A small network was trained on made-up records. Each row is its average activation on records with the value named, seen along a few directions.
Related values have similar rows: they may be neighbours, one step apart, or belong to one group.
In the rows, zero is written as 500.
Random noise pushes rows far along 2 fixed directions. That doesn't count. These rows show it; they differ only by the noise:
[220 319 597  13 643 692 758 544 206 443 684 578 431 350 842 225 503 548]
[620 525 479 797 408 459 399 497 564 566 500 494 591 537 305 734 384 519]
[196 334 515 218 741 687 585 553 206 486 603 651 374 441 559 269 628 429]
[603 515 488 752 415 470 423 498 547 559 512 495 586 524 342 709 384 526]


Field D:
d6: [352 421 571 307 587 611 725 494 374 499 577 553 393 454 841 296 538 663]
d10: [561 608 459 689 542 442 397 506 601 511 331 478 389 637 330 464 741 419]
d2: [682 616 436 574 407 361 423 485 658 481 300 443 552 565 497 499 544 466]
d9: [354 412 599 328 540 596 609 474 395 441 658 476 476 439 579 448 498 523]
d3: [371 505 465 627 773 490 446 580 515 534 441 524 320 522 454 395 622 493]
d1: [299 369 509 406 612 663 585 516 337 521 506 577 416 506 559 400 592 593]
d8: [508 571 428 253 448 464 529 489 633 415 458 450 520 453 657 469 421 481]
d7: [507 524 407 410 516 452 360 490 500 492 443 557 484 524 380 410 573 337]
d4: [516 500 521 380 491 455 479 493 478 506 572 546 545 480 445 435 565 337]
d5: [486 496 452 649 578 518 296 490 408 488 448 552 480 563 153 566 609 325]
The values of D form a ring.
How many steps from neighbour to neighbour lead from d8 to d5, at the fewest?
> 3
Going along D from d7 by way of its neighbour d4, in what order are d6, d2, d3, d1 met?
> d1, d6, d3, d2

Field T:
t7: [389 456 399 603 666 569 273 498 335 538 422 647 416 598  83 459 704 262]
t3: [544 596 465 595 681 396 372 555 523 472 355 502 379 550 383 380 723 339]
t8: [402 480 514 119 535 534 632 535 490 380 474 439 487 414 769 342 515 512]
t6: [577 486 617 770 335 559 690 453 565 552 625 396 616 463 655 800 168 835]
t1: [580 572 425 623 485 396 401 542 667 572 335 468 462 599 380 461 631 460]
t2: [410 409 491 822 537 593 383 471 404 622 602 661 517 603 128 668 577 412]
t5: [600 554 414 600 468 409 346 501 596 528 427 479 542 513 343 583 425 444]
t4: [637 510 531 676 291 459 447 433 576 502 588 450 638 500 430 739 331 570]
t9: [411 511 479 221 616 524 577 518 427 436 491 563 381 458 721 260 615 455]
The values of T form a line.
How many steps from neighbour to neighbour lead from t9 to t2, at the fewest?
> 5
List every value one step from t5, in the order listed.
> t7, t8
List every value one step from t3, in the order listed.
> t1
